A small network was trained on made-up records. Each row is its average activation on records with the value named, seen along a few directions.
Values that are neighbours, or in one group, have similar rows; names and order tell nothing.
Strong random noise was added to every row along 2 fixed directions; ignore it. To show where, here is one row again and again, with new noise each time:
[ 132   38  235  433  153   34   55   -4 -107  -35 -155  150 -133  290
 -122]
[-156  106 -277 -215 -292 -293 -173  118  230   10  106  -23  292   96
  -68]
[-110   73 -311 -217 -250 -428 -166  185  304   35   39 -104  204  133
 -105]
[ 252  -39  203  481  279 -230   88  129   25   16 -318   -9 -355  385
 -205]


Field Kul:
z12: [ -65  151  364  452    3  583   83 -272 -378 -138  110  474  149  153
  -14]
z9: [ 226 -126  -64  426  437  -27   96    3  159  224 -501    9 -510  499
   39]
z6: [  95   34   38  416  419  -25  235   48   29   16 -363  -28 -525  391
  130]
z8: [ 149 -127  126   32  147   14  -97  204   -3   48  -50 -336 -285 -179
  -42]
z3: [-338  217 -481 -508 -203 -120 -169   88   15    6  173  -76  153 -338
   10]
z13: [ -36 -115  173 -283  126  -45   71  -61 -187   -1   71  -98 -154 -150
   -6]
z10: [ 149 -164  242  131  145  -14  -19   32  160 -100 -114   -3 -123 -166
 -204]
z2: [ -47  177  134  274   75  169  126 -102 -309  -73 -289  241  -82  195
  120]
z7: [ -69   54 -295 -487 -225 -879 -122  215  429  139  -22 -303  -91 -210
  -67]
z4: [ 215 -433 -121  -95  -41  -76  138   27   43   39    6 -460 -153  -54
   46]
z1: [ 169 -243  -10 -339   23 -373   43   38  136  -32  115 -126   56 -195
   47]
z5: [ 521 -328  -22 -122  145 -404  193  301  334   77 -166 -452 -360   -8
 -140]
z11: [   8   67  -45  227  255    8  -36  125  115  177  -86 -133  -75   12
 -131]
The values of Kul form a line.
- A walk along Kul starts at z9 and steps to its neighbour z6. Put z8, z10, z4, z5 in the order it reaches them. => z10, z8, z5, z4
- Name the neighbours of z12, in listed order. => z2, z11

Field Sanip:
f1: [  91  -31   19  186  255 -908   75  217  314   14 -406 -202 -366  460
 -254]
f3: [  25  -12 -532 -221 -159 -321   85  170  311   24 -124 -295  -85  259
  261]
f2: [-24  12 -96 -21 -42 177  24  34 138  84 117  40 204 253 -29]
f12: [ 115  191  310  196  -96  -97   -3  -86  -87   11  116  250  114 -118
 -130]
f10: [ 120   51 -324 -232  311 -495  -14  239  108   50 -192 -198 -287  -43
 -148]
f7: [ 296 -280    3  -20  -41  -57  -17   65  310    3  -14 -168  206    0
  -50]
f11: [-151   74  121 -289  -80  -60  -96   53  -90  -77  304  184  149 -317
   50]
f15: [-217  166 -112  251 -115  303 -290    2   18   52  131  135  186  187
  -68]
f8: [ -31   -4   85  114 -313  235   28  -93  -74 -201  203  177  290 -191
 -219]
f6: [-159  217   52   81  106   73  -30 -123   33  -42 -263  266 -152    8
   92]
f14: [-130 -162 -360 -442 -140 -115  -18  -54   60  257  134 -245   86 -146
  204]
f5: [ -96  160  139  171  222  328   91   24 -205  -17  -47 -130 -156 -250
  117]
f13: [  23  -55    1  242  143   15  112   25 -176   68 -352   32 -227  245
   72]
f4: [ 199 -408   86  -92  133   45   39  -48  163    0   15 -198 -166 -123
   14]
f9: [ -18  -29  168 -295 -245   86  -83  -57 -302  -89  228 -108   48 -166
  -45]
A value of Sanip combines one of 5 hidden first parts with one of 3 second parts; all combinations occur once.
- f4 and f9 share the first part; f4 and f3 share the second. Which value has the first part of f3 and the second part of f9? => f13
- f1 and f2 share the first part; f1 and f12 share the second. Which value has the first part of f12 and the second part of f2? => f7

Field Solem:
p4: [-156  160  -71   94  -62  174    6  -55  -79   -5  -52   96  102  147
  104]
p7: [-125  199 -199  108 -186  -72 -114   38  179   17  -27  154  236  165
  -80]
p5: [-389  168 -218 -384 -403  -29 -243  -86   83  -10  265  116  435 -209
   47]
p2: [-112   49 -344  -44  -48 -218 -124  127  314  148 -114  -86   48  319
    0]
p8: [  62 -148   42 -286 -226  -18  -30  -12  -20  -38  273 -125  231 -275
    2]
p6: [  92  -94   34 -270  -69 -216  -48  108  119  -11   80 -162    8 -153
  -75]
p9: [ 121   21  301  227  234   92   79  -19 -204  -68  -55  100 -172  -51
  -85]
p1: [-243  247  -69  -54 -246  144  -42 -153  -59  -81  191  335  402   28
   80]
p10: [ -89   26 -414 -287  -68 -430  -92  246  267   71  -58 -276 -129   63
   14]
p12: [-157  -40 -228 -461 -242   44  -90  -21  108   19  299 -144  282 -338
  109]
p11: [  82 -229   81 -155  -57  295   60 -123 -120  -86  148  -60   69 -269
  125]
p3: [  34   27  435  355  233  724  170 -360 -570  -77   47  382  -47  -73
  150]
The values of Solem form a 2 by 6 grid.
- What is the length, in steps, of the shortest route from p9 to p7? => 3
- Name the neighbours of p8, in listed order. => p6, p11
- Name the neighbours of p10, in listed order. => p4, p5, p3
A value of Solem combines one of 2 hidden first parts with one of 6 second parts; all combinations occur once.
- p7 and p6 share the first part; p7 and p2 share the second. Which value has the first part of p2 and the second part of p6? => p12
- p3 and p4 share the first part; p3 and p9 share the second. Which value has the first part of p9 and the second part of p4? => p1
